A small network was shown many inputs. Here are its activations along a few directions, one row for each input.
Each table varies a few parts of the input and shows all the possible inputs, shuffled.
Descriptions start from the smaller parts, as in this example, which fits no table here: one of 6 places along a line, together with either a single point or one of 9 places around a ring or (one of 2 separate values, together with one of 5 places around a ring).
Shared parts are said once, and a part with two or three values counts as separate values.
In the rows, zero is written as 128.

Other details of the inputs vary at random and push rows far along two fixed directions, the same in every table; ignore that.

A family of inputs:
r1: [125 115 117 136 122 146 175 145 142 117 129]
r2: [114 139 126 113 131 123 118 104 125 144 128]
r3: [124 134 122 115 123 119 110 104 133 134 144]
r4: [111 120 132 126 122 119 104 118 133 144 122]
r5: [126 143 133 147 118 120 115  98 114 122 139]
r6: [135  99 121 132 138 151 137 156 137 120 131]
r7: [126 110 117 146 131 147 160 146 151 112 114]
r8: [128 106 121 122 135 152 154 155 125 130 141]
r9: [143 126 127 125 136 168 148 144 117 107 128]
r10: [119 138 137 121 117 120 105 111 123 119 142]
r11: [120 124 150 126 121 118 100 116 132 126 128]
r12: [111 130 131 126 123 124 105 119 133 148 113]
r13: [137 130 127 125 141 161 149 149 117 109 128]
r14: [126 136 127 117 103 132 119 112 126 152 125]
r15: [111 139 123 126 117 113 137  93 142 127 123]
r16: [185 158  96 141 172   5 151 169 100 127 123]
r17: [128 129 124 155 116 119 107 106 132 142 127]
r18: [107 143 137 132 111 113 132 100 132 112 121]
r19: [127 134 123 145 107 118 122 104 123 147 141]
r20: [141 123 137 134 144 161 140 154 131 115 118]
r21: [138 116 118 133 139 160 141 157 135 128 116]
r22: [129 116 119 123 135 156 156 156 125 134 133]
r23: [139 105 117 135 137 153 134 157 142 118 135]
r24: [134 104 120 122 128 150 152 155 128 125 145]
r25: [169 151 118 117 166   4 140 189  94 109 120]
r26: [109 134 142 118 124 120 111 110 115 125 134]
r27: [120 129 127 119 106 118 112 118 132 143 145]
r28: [131 142 122 113 121 126 117 100 125 142 124]
r29: [129 138 146 127 117 134 103 111 130 133 113]
r30: [141 126 113 120 147 160 154 141 127 124 130]
r31: [128 124 130 125 146 158 149 149 116 110 130]
r32: [137 108 116 119 145 151 150 141 129 115 145]
r33: [111 136 147 140 114 114 124 106 146 118 111]
r34: [130 136 142 156 121 120 106 103 128 128 129]
r35: [124 131 146 129 120 120  97 117 137 125 132]
r36: [138 121 117 123 130 159 155 155 127 134 131]
r37: [114 126 151 126 127 120 103 116 129 131 124]
r38: [128 133 127 126 114 127 104 116 133 146 110]
r39: [114 129 127 112 130 119 117 103 125 140 136]
r40: [114 136 149 127 128 124 105 117 129 135 115]
Description of these inputs: one of 5 places around a ring, together with either one of 2 separate values or one of 6 places along a line.
- The inputs of r37 and r8 match in every part but the place on the ring of 5. If r29 is changed in the same way as r37 into r8, which row does it become? => r14
- Which other rows agree with r18 in the place on the ring of 5? List them by row number. => r5, r9, r10, r13, r25, r26, r31
- A walk changes only the place on the line of 6. It starts at r28 and steps to r30. List the rest of the walk in order. => r2, r39, r32, r3
- Which other rows does r6 become when the place on the line of 6 takes its other values? List them by row number. => r4, r12, r21, r23, r38
